A small network was trained on invented records. Each row is its activation on one of them, seen along a few directions.
Each row is followed by the record's values for the fields V, H, Y, J, Z.
Not every record has every field; a missing one is left out.
The largest differences between rows may come from other fields.
In the rows, zero is written as 500.
Random noise pushes rows far along 8 fixed directions. That doesn't count. These rows show it; they differ only by the noise:
[461 615 456 653 471 526 568 897 433 415 375 451 447 471 409 500 625 572
 453 592 487 652 402 691 523 394 473 395]
[531 301 321 361 508 438 723 815 552 493  96 677 674 552 340 489 516 388
  78 657 526 447 486 829 471 643 402 363]
[133 604 460 619  67 338 700 878 938 646 364 208 543 248 502 359 508 642
 248 496 347 582 439 434 389 347 243 659]
[556 437 359 227 322 549 517 769 816 498 573 530 366 387 189 500 500 564
 300 674 541 336 307 400 532 603 499 205]
[566 466 433 381 472 415 422 572 622 503 535 658 428 616 352 428 589 383
 584 508 568 493 383 390 622 685 483 284]
[492 399 209 389 426 719 555 659 732 525 628 546 401 457 400 565 563 433
 558 326 526 628 403 452 762 549 423 376]
[489 506 465 536 465 447 465 632 561 540 494 516 471 527 425 509 553 403
 586 468 494 592 479 484 549 516 501 462]
[624 425 516 244 423 428 320 405 733 497 674 717 325 593 251 473 501 492
 631 588 543 302 381 180 596 814 488 204]
[400 579 251 446 300 595 516 710 815 666 841 246 397 339 495 418 669 371
 630 234 542 781 307 301 697 344 507 448]
[523 454 541 509 455 374 383 610 606 561 439 565 467 524 315 602 416 355
 574 568 471 440 562 457 446 537 585 512]

[527 589 478 514 500 481 440 579 495 463 647 543 405 474 440 394 596 609
 654 505 517 591 336 396 624 501 496 371] => V is v1, H is h2, Y is y1, J is j2, Z is z1
[507 506 349 463 539 609 541 531 542 322 317 759 476 652 512 492 472 491
 520 567 555 382 425 612 622 714 402 421] => V is v1, H is h2, J is j2, Z is z1
[561 678 485 566 587 690 585 683 292 361 487 382 453 364 524 535 577 736
 425 687 476 543 369 717 414 369 576 409] => V is v2, H is h2, J is j2, Z is z1
[490 296 385 366 497 685 566 338 627 439 573 560 416 475 485 589 405 611
 437 374 484 398 580 408 648 581 406 505] => V is v2, H is h1, Y is y2, J is j1, Z is z6
[514 466 230 400 476 716 464 467 711 501 632 614 435 523 511 529 517 378
 717 328 564 567 386 415 766 632 463 421] => V is v1, H is h2, J is j2, Z is z3
[492 638 620 589 520 574 502 598 344 215 412 625 308 543 441 448 526 819
 464 713 481 343 390 548 521 525 431 356] => V is v1, H is h1, Y is y2, J is j2, Z is z1
[422 701 354 714 535 385 580 936 423 445 261 500 550 467 543 332 636 451
 518 517 537 721 316 779 542 276 571 543] => V is v2, H is h2, J is j1, Z is z6
[489 462 488 456 533 380 452 235 560 547 388 665 630 706 645 451 446 248
 624 439 533 423 579 464 501 752 449 598] => V is v1, H is h2, J is j2, Z is z6
[476 593 572 567 410 749 449 632 477 350 619 463 255 488 353 598 571 807
 577 596 445 488 433 424 608 558 363 266] => V is v2, H is h1, Y is y3, J is j2, Z is z3
[464 396 686 385 442 372 538 236 531 470 458 580 501 524 517 406 409 746
 315 579 414 238 572 334 410 663 333 521] => V is v1, H is h1, Y is y2, J is j2, Z is z3
[693 290 545 403 628 580 400 304 378 654 494 547 659 640 391 821 354 172
 536 542 520 445 792 585 403 666 615 535] => V is v1, H is h2, Y is y1, J is j2, Z is z3
[632 479 700 438 620 465 454 249 296 700 643 211 678 401 613 628 455 311
 429 560 487 506 662 531 184 370 775 629] => V is v1, H is h1, J is j2, Z is z3
[491 603 427 473 508 628 583 464 454 341 482 584 476 621 634 370 643 619
 500 536 568 500 345 549 610 697 327 312] => V is v1, H is h2, J is j2, Z is z6
[532 528 627 665 528 566 315 434 427 474 472 553 450 540 401 780 313 482
 735 576 429 423 708 512 434 509 592 646] => V is v1, H is h2, Y is y3, J is j2, Z is z3
[423 535 378 423 346 529 525 655 756 435 365 564 481 511 439 470 416 466
 401 610 550 330 402 521 515 602 439 461] => V is v1, H is h2, J is j2, Z is z3
[544 685 451 639 597 413 412 671 375 481 474 502 500 568 539 423 629 319
 726 497 573 688 376 608 537 409 661 473] => V is v1, H is h2, J is j1, Z is z1
[514 447 205 574 614 756 515 530 503 476 497 646 496 581 587 621 545 309
 783 245 529 743 501 632 800 543 471 527] => V is v1, H is h2, J is j1, Z is z6
[447 546 471 675 511 580 424 494 541 543 457 474 508 419 540 712 330 409
 733 458 398 532 632 549 451 400 606 773] => V is v1, H is h2, J is j2, Z is z1
[482 527 242 400 409 621 437 486 739 533 730 601 388 572 489 438 565 369
 742 298 594 571 347 276 798 587 446 425] => V is v1, H is h2, Y is y3, J is j2, Z is z1
[448 627 551 622 393 475 409 777 504 396 503 409 365 626 376 449 568 422
 498 528 636 503 470 477 562 386 507 363] => V is v1, H is h1, Y is y3, J is j2, Z is z3
[319 410 499 617 278 590 512 447 808 641 447 484 495 357 447 734 292 635
 619 413 267 487 712 384 496 540 299 725] => V is v1, H is h2, Y is y2, J is j1, Z is z3
[269 570 474 512 264 422 607 343 788 569 476 496 563 509 640 321 531 651
 481 396 432 501 468 306 538 668 157 568] => V is v1, H is h2, Y is y2, J is j2, Z is z1
[511 559 622 481 528 486 677 467 307 526 494 275 611 355 634 378 635 728
 214 611 431 572 458 634 303 413 442 435] => V is v1, H is h1, J is j1, Z is z6
[488 405 489 406 406 309 489 595 711 684 305 458 672 401 395 561 315 266
 328 629 470 364 586 572 279 482 633 642] => V is v1, H is h2, J is j1, Z is z3
[364 663 576 492 425 588 691 345 408 549 694  86 603 407 854 322 713 620
 304 398 517 643 444 500 397 425 388 530] => V is v2, H is h1, J is j2, Z is z6
[626 544 577 484 589 656 468 556 326 386 616 442 357 371 390 620 496 737
 476 649 457 450 462 556 444 415 621 381] => V is v1, H is h1, J is j1, Z is z6
[493 336 465 335 407 540 488 406 787 582 465 580 490 321 378 677 226 555
 442 594 368 240 585 408 396 585 538 624] => V is v2, H is h2, J is j1, Z is z6
[327 618 492 577 320 419 519 634 681 536 603 294 387 290 494 348 513 667
 473 400 437 566 415 331 516 233 483 613] => V is v1, H is h1, Y is y2, J is j1, Z is z1
[457 487 376 407 442 440 476 314 686 623 704 551 510 544 632 277 665 423
 717 221 542 675 357 240 722 652 371 420] => V is v2, H is h2, J is j1, Z is z3
[547 477 625 429 467 578 455 398 514 697 751 109 514 153 465 733 338 476
 394 548 387 432 646 451 189 223 789 708] => V is v1, H is h1, J is j1, Z is z1
[462 618 186 400 438 525 458 558 743 552 685 522 453 598 603 291 658 223
 740 260 672 653 241 360 774 548 533 422] => V is v2, H is h2, J is j2, Z is z6
[625 441 388 378 575 639 486 506 448 527 647 428 494 473 453 551 560 315
 434 447 613 526 447 559 530 465 649 382] => V is v1, H is h1, J is j2, Z is z1
[486 518 415 529 481 594 538 577 488 515 553 362 492 568 537 518 562 310
 446 378 611 596 520 551 547 363 520 496] => V is v1, H is h1, Y is y2, J is j2, Z is z1
[436 660 637 618 562 317 448 268 371 476 422 558 600 675 768 327 579 448
 697 470 506 540 487 474 461 633 454 605] => V is v2, H is h2, J is j2, Z is z3
[647 505 488 559 766 839 509 248 162 473 670 395 536 455 705 758 472 499
 660 424 465 608 644 669 463 408 667 636] => V is v1, H is h2, J is j2, Z is z1
[537 386 483 335 496 275 461 323 660 692 487 562 630 488 506 439 412 288
 496 453 487 415 545 375 401 590 585 613] => V is v2, H is h2, J is j1, Z is z1

Here are new rows. What are their fields?
[473 536 388 452 456 427 567 680 588 415 350 681 499 574 462 300 635 565
 447 547 555 530 289 546 632 657 354 288] => V is v2, H is h2, J is j1, Z is z3
[351 692 639 764 419 311 483 632 486 580 446 302 527 370 601 443 517 589
 609 494 367 662 513 493 345 264 517 719] => V is v2, H is h2, J is j1, Z is z1
[473 333 230 387 551 655 760 569 548 594 369 438 718 372 634 559 442 351
 209 384 507 564 546 778 491 398 524 689] => V is v2, H is h2, J is j2, Z is z3
[386 529 199 663 510 515 513 810 643 362 205 848 453 644 482 455 516 378
 737 376 544 620 372 655 822 569 412 529] => V is v2, H is h2, J is j1, Z is z6
[622 519 673 527 545 258 388 682 408 532 342 611 530 472 229 557 435 531
 444 835 460 392 493 586 284 488 662 426] => V is v1, H is h2, Y is y3, J is j1, Z is z1
[486 501 444 660 667 660 671 490 236 428 407 513 573 471 701 516 621 681
 518 407 409 733 523 727 563 459 383 548] => V is v2, H is h2, J is j1, Z is z1
[424 399 444 618 521 623 507 462 531 462 351 593 497 545 531 682 372 380
 595 404 451 494 668 584 561 517 440 664] => V is v1, H is h1, J is j1, Z is z1
[556 459 590 569 698 402 458 365 285 393 192 738 591 721 553 538 400 338
 509 601 510 352 636 682 410 619 566 613] => V is v1, H is h1, J is j2, Z is z1
[268 595 648 871 371 425 441 806 539 332 175 496 395 558 436 652 285 535
 526 574 457 381 680 606 418 304 469 781] => V is v2, H is h1, J is j2, Z is z3
[746 488 433 408 772 657 294 294 343 535 720 558 464 495 503 732 373 249
 817 467 564 454 553 521 493 435 925 607] => V is v2, H is h2, J is j2, Z is z6
[722 418 386 293 679 676 349 313 475 524 711 583 450 539 465 640 426 310
 686 464 596 428 482 456 575 553 754 443] => V is v2, H is h2, J is j2, Z is z3
[538 512 538 646 640 561 568 580 236 347 322 648 506 609 540 495 616 658
 530 547 461 627 503 716 592 561 358 396] => V is v1, H is h2, Y is y3, J is j1, Z is z3
[484 546 637 464 405 490 540 489 527 399 515 513 400 439 455 404 543 893
 390 650 422 404 391 398 474 591 324 316] => V is v1, H is h1, J is j1, Z is z3
[496 622 795 511 533  88 490 359 293 482 435 435 611 720 658 173 667 439
 344 585 609 435 473 446 300 589 493 451] => V is v2, H is h1, J is j2, Z is z1
[409 656 227 477 375 453 525 908 727 445 374 518 476 563 456 311 593 282
 451 524 685 514 224 594 616 467 553 394] => V is v2, H is h2, J is j2, Z is z6
[442 738 596 767 538 518 371 544 400 369 519 548 345 509 567 505 546 681
 890 522 419 616 427 457 563 454 509 535] => V is v2, H is h2, J is j1, Z is z1
[327 538 230 790 479 596 499 815 627 494 299 574 501 511 535 602 440 262
 756 257 493 731 528 677 719 325 504 762] => V is v2, H is h2, J is j2, Z is z3
[477 612 473 511 462 324 359 437 608 613 706 437 444 542 561 292 631 307
 754 304 574 650 372 266 600 433 579 493] => V is v1, H is h1, J is j1, Z is z1
